A small network was trained on invented records. Each row is its activation on one of them, seen along a few directions.
Records have a field called Nit. Each example row is followed by its value.
The largest differences between rows may come from other fields.
In the rows, 500 means zero.
Random noise pushes rows far along 4 fixed directions. That doesn't count. These rows show it; they differ only by the noise:
[485 483 628 506 503 462 514 503 572 500 581 579 490 418 497 574 423 436
 578 688 543 466 510 553]
[606 499 532 500 439 546 512 547 473 501 496 466 441 505 481 396 607 535
 497 480 466 598 567 458]
[386 421 442 473 471 467 430 455 557 591 622 625 301 493 524 410 405 434
 390 569 381 518 488 441]
[573 625 444 556 492 357 625 521 495 500 419 544 545 504 443 562 521 516
 589 415 630 535 497 444]
[315 505 476 521 556 361 544 492 574 578 549 695 461 469 466 670 262 413
 524 602 567 413 436 486]
[270 412 474 482 539 511 478 549 520 618 557 658 377 520 462 580 277 449
 414 568 441 459 475 451]

[745 578 638 545 410 450 570 530 484 414 497 446 562 418 481 446 683 515
 648 542 558 551 606 520]
m4
[616 435 731 483 476 577 476 519 523 429 570 454 516 405 513 525 544 476
 586 702 518 502 574 597]
m20
[534 457 444 465 387 445 394 418 502 550 601 554 274 492 543 318 526 468
 383 470 380 577 547 407]
m3
[686 547 513 530 404 422 510 448 528 467 558 475 450 439 532 307 685 480
 544 517 451 598 571 480]
m17
[500 491 558 487 459 391 436 398 576 504 599 619 369 414 543 518 424 421
 506 620 526 465 489 506]
m1
[458 385 519 498 467 502 432 444 568 531 683 585 398 438 555 369 485 411
 449 665 333 489 487 524]
m10
[208 350 479 487 627 621 454 500 602 537 647 517 606 478 579 503 347 399
 460 733 322 356 398 642]
m15
[402 463 378 496 570 726 514 614 423 502 399 359 605 598 489 405 565 595
 404 367 359 530 508 494]
m16
[583 514 498 475 533 687 534 586 404 438 355 287 644 589 500 496 631 623
 508 376 532 562 511 522]
m11
[538 551 564 502 554 492 491 397 521 424 467 439 623 475 559 577 511 490
 573 549 617 462 443 614]
m9
[413 374 639 448 475 693 398 613 399 570 483 510 334 557 434 554 390 538
 375 495 435 534 590 448]
m18
[562 565 600 509 584 505 552 451 544 397 450 400 727 473 544 663 521 507
 640 580 680 425 423 640]
m8
[379 512 247 494 553 486 492 434 510 560 468 470 497 609 555 455 458 517
 385 348 458 505 383 462]
m12
[407 388 599 513 521 629 523 655 446 531 534 530 520 485 437 526 446 489
 503 585 396 478 564 524]
m13
[568 680 336 573 489 228 632 423 543 498 452 597 534 487 475 544 509 483
 592 383 629 513 442 432]
m14
[585 573 406 510 446 234 479 288 666 473 641 594 416 406 598 404 535 383
 536 584 535 479 419 512]
m5
[448 502 417 508 501 502 569 609 396 565 375 555 459 609 394 574 458 567
 451 321 530 524 502 374]
m6
[584 514 520 486 506 610 509 507 445 439 436 354 618 546 540 467 626 565
 531 447 519 535 494 563]
m2
[502 437 462 519 425 360 427 358 645 517 739 626 353 388 594 272 550 372
 472 709 323 496 490 533]
m7
[383 431 360 498 545 630 493 539 505 530 525 412 547 567 534 347 554 525
 400 465 319 500 467 511]
m19

Here are new rows. What is Nit for each?
[603 558 548 520 444 394 530 466 510 470 520 541 493 442 498 504 540 481
 581 536 558 500 531 499]
m4
[414 531 442 537 616 604 612 609 388 493 320 410 757 617 448 657 476 594
 537 355 582 457 433 528]
m10
[462 370 823 461 535 746 486 719 449 486 512 470 589 446 416 663 431 524
 586 682 491 438 605 585]
m15
[537 707 350 610 531 172 682 444 563 478 432 637 616 446 456 614 481 453
 656 418 675 434 430 467]
m1
[474 434 394 506 458 628 492 594 433 562 514 479 415 557 467 274 602 552
 382 394 260 600 577 406]
m14
[434 416 411 479 504 559 401 383 580 508 624 446 466 509 623 291 571 465
 394 593 318 497 443 559]
m7
[474 397 553 416 426 456 313 359 601 549 694 622 223 409 577 388 415 404
 385 645 386 475 510 475]
m1
[443 562 595 546 545 324 571 476 586 485 536 655 570 399 478 728 341 406
 645 654 653 368 459 571]
m1
[480 583 406 526 491 486 566 617 334 573 278 519 437 645 358 631 439 608
 429 184 608 571 540 328]
m18
[471 417 542 470 454 554 432 521 492 545 570 541 367 495 496 447 453 482
 425 546 410 532 544 460]
m3
[414 479 469 546 527 540 565 626 380 574 400 552 519 585 391 599 419 545
 463 363 489 497 528 418]
m10
[503 549 511 514 496 524 556 604 380 536 355 526 487 565 397 609 462 576
 502 342 585 543 550 420]
m9
[429 537 233 532 464 348 504 431 509 581 513 584 366 561 499 347 499 478
 374 334 396 550 458 365]
m18
[328 270 715 439 540 884 449 788 359 557 483 468 477 548 397 576 383 576
 420 591 338 493 634 499]
m11
[705 586 341 512 454 395 521 317 579 413 532 375 550 509 632 254 773 500
 526 448 466 562 425 535]
m6
[266 478 243 474 595 655 482 572 355 611 308 427 486 732 449 543 387 611
 279 163 447 541 437 361]
m18
[619 559 526 526 432 317 495 370 568 465 596 551 459 401 547 446 529 421
 573 572 533 505 523 503]
m3
[455 627 335 555 586 376 612 454 515 486 403 466 699 558 520 601 479 498
 571 385 612 439 385 526]
m15
[179 483 326 485 631 368 470 343 656 575 620 666 493 480 587 620 199 373
 448 628 476 341 311 559]
m14
[256 413 438 508 598 764 601 855 296 620 296 489 601 668 304 648 376 634
 413 277 421 490 540 381]
m15
